These are the activations of a small neural network, seen along a few directions. Each row is one input.
Each table varies a few parts of the input and shows all the possible inputs, shuffled.
Descriptions start from the smaller parts, as in this example, which fits no table here: ring(8) and (point or ring(11) or (values(3) and line(6))).
Shared parts are said once, and a part with two or three values counts as separate values.
In the rows, zero is written as 128.

Other details of the inputs vary at random and push rows far along three fixed directions, the same in every table; ignore that.

Rows:
r1: [129 123 123 126 124 127 139 105 132 122 131 127 127 130]
r2: [105  82 131 153 139 154 132 180 148 116 117  94 141 131]
r3: [118 115 151 121 155 142 128 137 155 130 166 125 134 141]
r4: [127 147 114 127 105 118 106 133  97 139  97 136 118 108]
r5: [154 169 119 118 113 103 108 120  99 158 124 145 122 133]
r6: [134 120 122 124 122 124 137 106 128 122 124 126 127 127]
r7: [121 118 132 121 127 126 133 102 130 121 127 131 126 130]
r8: [118 115 151 120 154 140 129 135 158 134 173 124 131 140]
r9: [125 148 145 126 155 137 109 169 142 143 168 130 130 131]
r10: [128 170 120 123 107 115 101 114  99 142 122 150 114 113]
r11: [146 116 122 128 117 122 141 112 116 128 113 120 127 138]
r12: [126 107 131 128 137 130 151 117 143 116 129 126 135 132]
r13: [123 121 129 121 122 122 132 101 129 127 128 131 123 127]
r14: [130 127 130 123 133 125 139 109 128 120 123 139 132 130]
r15: [124 122 123 129 112 124 135 101 129 119 123 127 127 126]
r16: [119 162 142 120 134 125  95 139 126 148 164 146 120 126]
r17: [130 122 128 122 134 126 140 108 128 121 121 132 131 127]
r18: [131 126 120 129 122 124 147 105 128 115 119 135 132 127]
r19: [124 156 143 125 150 137 110 161 139 143 168 135 128 131]
r20: [132 120 124 129 129 124 148 109 133 115 123 132 134 129]
r21: [146 146 112 154 110 140 102 218 100 137  79 111 121 121]
r22: [126 120 126 125 118 122 133 102 130 120 128 128 128 128]
r23: [127  91 108 149 124 138 150 161 126 110  78  96 137 120]
Description of these inputs: values(3) or (line(4) and line(5)).
Change only the line(5) part in r15. List by row number the other rows that result. -> r1, r10, r18, r19

Rows:
r24: [134 144 106 117  98 104 140  54 100 118  96 153 121 114]
r25: [139 142 115 129 119 125 114 168 104 138  95 123 127 119]
r26: [122 115 136 130 128 134 132 121 141 123 140 123 126 135]
r27: [118 126 137 123 139 137 126 129 136 127 139 132 125 126]
r28: [127 137 116 136 115 129 106 160 106 134  99 118 123 115]
r29: [135 115 134 133 130 130 140 125 138 125 138 121 131 142]
r30: [135 113 134 135 130 132 141 129 141 125 136 118 132 143]
r31: [121 132 134 125 134 131 127 119 136 123 144 133 129 126]
r32: [134 120 134 125 137 128 140 121 135 124 130 131 130 133]
r33: [136 127 128 129 133 128 141 122 136 123 132 128 133 136]
r34: [119 130 139 115 137 130 121 119 136 131 148 133 125 128]
r35: [119 116 110 141 115 132 119 166 113 121  86 110 130 112]
r36: [120 122 132 132 124 129 128 120 136 127 137 128 128 132]
r37: [132 125 138 120 141 126 130 130 135 133 144 129 131 136]
r38: [117 111 133 132 131 132 128 124 137 125 135 121 131 131]
r39: [115 116 136 128 137 134 132 123 139 121 138 130 130 126]
r40: [115 120 130 125 130 127 130 117 133 127 132 129 130 126]
r41: [119 118 133 128 135 136 138 118 142 117 140 126 131 130]
r42: [126 125 109 139 111 133 115 159 106 128  86 111 124 115]
r43: [123 121 136 130 128 131 127 122 139 126 141 125 126 132]
r44: [140 235 167  93 156 118  56 164 111 186 204 187 109 126]
r45: [121 122 128 128 129 128 131 118 137 123 139 129 128 125]
r46: [116 106 125 135 128 132 144 121 144 118 132 119 134 129]
r47: [117 135 136 125 134 129 123 125 131 132 139 139 127 124]
r48: [116 114 139 128 141 137 133 126 144 121 141 126 130 126]
r49: [140 138 116 136 121 127 115 165 107 140 102 119 128 125]
r50: [135 115 132 129 135 129 138 123 136 131 137 120 133 141]
r51: [136 127 135 129 139 130 136 133 143 131 149 125 132 139]
r52: [153 161 108 111 102  98 137  58  93 126 100 159 118 119]
r53: [122 118 129 129 130 130 136 120 139 122 137 123 129 126]
r54: [139 135 114 140 123 130 123 171 115 131 105 116 128 124]
r55: [133 123 136 127 140 133 135 134 138 128 133 129 132 134]
r56: [118 112 112 146 115 134 124 160 118 125  93 108 132 120]
r57: [158 160 104 109  98  94 139  51  92 130  99 158 116 118]
r58: [124 129 119 141 115 132 113 161 117 127 108 119 125 122]
r59: [116 121 133 133 136 136 130 133 141 119 142 126 134 129]
r60: [135 113 129 129 133 128 140 122 132 129 130 119 132 138]
r61: [137 118 135 131 129 130 139 124 139 128 140 122 131 143]
r62: [134 132 132 127 137 127 137 119 136 126 142 133 132 137]
r63: [118 117 135 122 135 128 130 116 138 124 138 125 129 126]
r64: [123 123 129 125 129 130 134 114 137 123 138 127 126 127]
r65: [140 146 114 129 119 125 110 173 102 140  95 123 126 119]
What is each input in this table made of? -> ring(6) and (values(3) or line(4))
Changing only the ring(6) part turns r61 into r65. The same change can be made to r36. Which row results? -> r40
Changing only the ring(6) part turns r24 into r47. The same change can be made to r59. Which row results? -> r39
Which other rows agree with r49 in the ring(6) part? List them by row number. -> r28, r38, r42, r50, r56, r60
